Each row below holds a small network's activations on one input, seen along a few directions.
Each table varies a few parts of the input and shows all the possible inputs, shuffled.
A made-up example of a description, with smaller parts first: one of 5 places around a ring, together with either a single point or one of 9 places around a ring or (one of 2 separate values, together with one of 6 places along a line).
Shared parts are said once, and a part with two or three values counts as separate values.

Other details of the inputs vary at random and push rows far along two fixed directions, the same in every table; ignore that.

Table:
row 1: [3.06,7.53,2.29,5.72,-1.25,-1.30,5.59,0.92,0.97,2.51,-3.74,-0.84,-2.42]
row 2: [-1.76,-2.23,-3.23,-4.23,-0.26,-2.14,-1.56,-1.81,-3.08,1.16,3.42,3.01,-2.59]
row 3: [-0.73,-1.45,-1.70,1.71,1.14,0.74,-3.26,0.62,3.10,0.26,-0.66,-1.79,5.58]
row 4: [-0.42,0.29,-0.31,-0.93,-0.04,-1.95,6.27,-0.53,-4.99,-0.49,0.31,2.32,-8.58]
row 5: [-0.83,-3.80,-1.49,-4.18,2.54,-1.77,-1.10,-1.24,-2.43,-0.22,1.40,4.03,-1.25]
row 6: [-1.06,-5.96,-1.01,-6.11,-1.18,1.70,-0.30,-2.16,-5.38,-0.07,-0.31,1.16,-1.49]
row 7: [3.40,3.36,2.17,5.58,1.19,1.66,5.53,2.36,2.19,0.23,-4.47,-1.14,-1.25]
row 8: [-0.61,1.90,0.27,0.59,-1.78,1.50,-1.91,0.94,2.24,-0.22,2.12,-2.39,2.37]
row 9: [3.33,7.46,1.91,5.66,-0.89,1.11,7.93,1.78,-0.04,-0.16,-3.36,-1.80,-4.37]
row 10: [-0.74,-0.01,-0.95,1.60,1.82,0.83,-3.11,0.51,2.29,-0.88,-0.92,-2.12,5.00]
row 11: [0.53,0.10,1.14,0.44,0.21,0.81,-5.07,0.51,4.06,-1.20,0.39,-1.04,5.69]
row 12: [4.16,8.41,1.53,6.12,-0.12,-0.07,8.17,0.84,-0.90,0.53,-4.21,-1.34,-4.49]
row 13: [-1.41,-5.02,0.92,-3.85,1.62,-0.97,-0.31,-0.98,-2.31,-1.68,2.11,3.05,-2.87]
row 14: [2.98,5.98,0.82,6.08,-1.90,1.14,6.53,2.24,1.28,1.04,-2.99,-1.75,-2.45]
row 15: [-3.15,-3.01,-3.24,-3.02,0.01,-2.50,-1.13,-2.39,-3.77,-0.10,2.92,1.66,-2.94]
row 16: [-2.56,-5.27,-0.77,-3.28,2.65,-1.14,0.19,-0.82,-3.02,-1.49,1.43,2.29,-3.25]
row 17: [-1.58,-2.61,-0.99,-4.78,-0.53,-3.00,-1.73,-1.20,-2.80,0.62,3.70,2.23,-3.19]
row 18: [-2.26,-4.66,-1.43,-3.23,3.21,-2.12,-0.26,-1.26,-3.87,-0.93,1.06,2.67,-2.25]
row 19: [2.20,-0.54,2.71,-1.87,2.65,-0.36,5.15,-0.17,-4.48,-2.16,-0.48,4.06,-7.73]
row 20: [0.07,2.25,-0.10,-0.12,-1.50,0.41,-3.67,0.25,2.82,0.75,2.06,-2.00,3.35]
row 21: [-0.03,-2.07,0.50,1.00,-0.26,2.14,-3.95,0.76,4.70,-0.30,0.75,-1.50,5.08]
row 22: [0.29,1.09,-0.98,0.30,-2.54,0.14,-4.01,0.84,3.88,1.84,1.87,-1.90,4.38]
row 23: [-1.51,-0.68,0.02,1.26,0.59,-0.37,-4.54,0.15,4.23,0.43,-0.59,-1.30,6.72]
row 24: [4.64,6.67,3.02,5.36,-2.06,1.03,7.36,2.79,1.14,1.64,-2.56,-0.91,-3.39]
row 25: [-0.61,3.01,-1.15,0.97,-1.10,0.06,-2.43,-0.63,2.11,1.02,0.86,-1.81,2.83]
row 26: [-1.29,0.53,-3.32,2.08,-2.00,0.49,-3.33,-0.22,2.79,1.05,1.10,-2.72,4.64]
row 27: [-2.05,-5.60,0.30,-5.69,-1.00,0.66,0.47,-2.28,-6.13,-0.34,-1.03,1.35,-2.63]
row 28: [-0.90,-0.79,0.80,0.00,-2.70,4.25,-3.55,-0.32,0.82,0.05,-2.75,-4.02,6.08]
row 29: [-0.49,0.63,-0.02,0.79,1.32,0.53,-4.07,0.19,3.23,-0.46,-0.51,-0.98,5.62]
row 30: [-0.32,-0.96,1.33,0.86,-0.11,-0.17,-4.94,0.39,4.79,-0.21,0.13,-1.07,6.06]
row 31: [0.10,-4.39,-0.26,-4.74,1.59,-1.52,-1.65,-1.12,-2.01,-0.94,2.31,4.38,-1.97]
row 32: [-1.45,0.60,0.28,1.17,-2.62,0.66,-2.75,0.88,3.49,0.85,1.90,-2.92,3.47]
row 33: [0.99,-0.77,0.94,-1.29,3.31,-0.45,5.44,0.18,-4.91,-2.14,-1.25,3.13,-7.76]
Each input here is: one of 3 separate values, together with either a single point or (one of 2 separate values, together with one of 5 places around a ring).
Question: The inputs of row 1 and row 2 match in every part but the choice among 3 separate values. If row 32 is changed in the same way as row 1 into row 2, which row does it become?
Answer: row 24
Question: Which other rows does row 5 become when the place on the ring of 5 takes its other values? List them by row number.
Answer: row 3, row 7, row 21, row 31
Question: Which other rows does row 10 become when the place on the ring of 5 takes its other values? List them by row number.
Answer: row 11, row 19, row 29, row 33
Question: Which other rows does row 25 become when the choice among 2 separate values takes its other values? List them by row number.
Answer: row 29

Table:
row 34: [-4.75,-4.35,-2.92,-2.90,-1.70,2.11,-4.97,-1.54,-1.00,0.01,1.11,-2.82,4.45]
row 35: [5.04,4.96,3.69,6.59,3.46,0.11,9.35,2.20,-0.31,-0.12,-6.73,1.05,-4.46]
row 36: [0.19,-2.04,-1.05,-4.50,-0.76,-0.83,4.68,-2.31,-7.91,1.01,-0.48,3.37,-7.21]
row 37: [1.87,-0.64,1.08,-4.55,3.34,-4.34,3.39,-0.09,-4.10,-0.30,3.03,7.16,-8.37]
row 38: [2.45,5.11,1.47,6.99,2.48,0.30,0.98,2.68,6.41,-0.61,-2.27,-1.80,3.51]
row 39: [2.01,6.22,1.36,4.36,-4.31,1.75,0.84,0.73,2.94,2.55,-2.66,-4.68,3.60]
row 40: [1.83,8.26,-0.33,5.99,-4.00,0.18,1.32,1.39,4.61,2.06,0.60,-3.35,1.23]
row 41: [-1.54,-5.61,-0.91,-3.07,1.77,0.10,-6.20,-1.16,1.42,-0.38,0.65,1.09,5.71]
row 42: [-4.68,-1.51,-4.44,-1.56,-2.90,-1.51,-5.37,-1.26,1.85,0.89,5.48,-1.76,1.90]
row 43: [2.43,7.72,0.47,4.56,-4.71,0.63,0.90,1.94,4.40,3.01,0.08,-3.59,1.42]
row 44: [2.99,2.26,2.84,5.07,1.73,1.45,0.73,1.28,3.39,-0.28,-6.45,-1.57,4.62]
row 45: [-4.72,-3.97,-4.61,-2.35,-1.72,0.80,-5.29,-0.97,-0.15,-0.45,3.83,-3.04,3.37]
row 46: [2.33,3.02,1.59,6.44,2.10,0.64,1.12,2.43,4.66,-0.62,-3.13,-2.55,3.35]
row 47: [-4.27,-1.88,-4.85,-1.81,-1.22,0.17,-4.96,-1.17,1.05,-0.48,4.74,-2.07,2.56]
row 48: [1.18,-0.14,0.04,-3.14,3.65,-4.69,3.57,-0.65,-4.16,-1.42,4.03,7.12,-8.74]
row 49: [0.29,0.09,-0.56,-4.73,-1.46,-2.17,3.54,-1.68,-6.88,0.85,3.03,3.41,-8.81]
row 50: [4.98,4.48,4.85,5.80,4.04,0.61,8.59,1.60,-0.81,-0.38,-7.78,1.00,-3.80]
row 51: [-1.05,-8.66,3.22,-4.30,1.15,4.22,-5.13,-0.02,0.90,-2.92,-1.01,0.26,4.42]
row 52: [-1.44,-2.77,-2.03,-3.58,0.15,-0.86,5.72,-1.61,-8.29,-0.22,0.42,2.65,-8.37]
row 53: [3.73,4.66,3.70,4.58,0.35,0.31,0.14,1.59,4.97,0.85,-3.52,-1.65,4.46]
row 54: [-3.49,-3.16,-2.31,-1.37,1.77,-2.56,-6.18,-0.16,3.94,-0.73,4.74,0.91,3.72]
row 55: [-4.13,-4.14,-2.93,-3.33,-2.68,1.64,-5.24,-1.80,-1.44,0.03,0.25,-2.48,4.78]
row 56: [0.50,-4.86,3.02,-5.99,-1.48,3.36,5.82,-1.05,-8.15,-1.96,-1.80,2.09,-7.88]
row 57: [-1.76,-3.04,-0.37,-3.17,0.98,-1.39,-7.37,-0.36,2.64,-0.39,3.84,1.24,4.53]
Question: The inputs of row 42 and row 54 match in every part but one. If row 49 is changed in the same way as row 42 into row 54, which row does it become?
Answer: row 57
Question: What do these inputs look like to the network?
Answer: one of 2 separate values, together with either a single point or one of 11 places around a ring
Question: Which other rows does row 34 become when the choice among 2 separate values takes its other values? List them by row number.
Answer: row 50
Question: Which other rows does row 44 become when the choice among 2 separate values takes its other values? List them by row number.
Answer: row 55
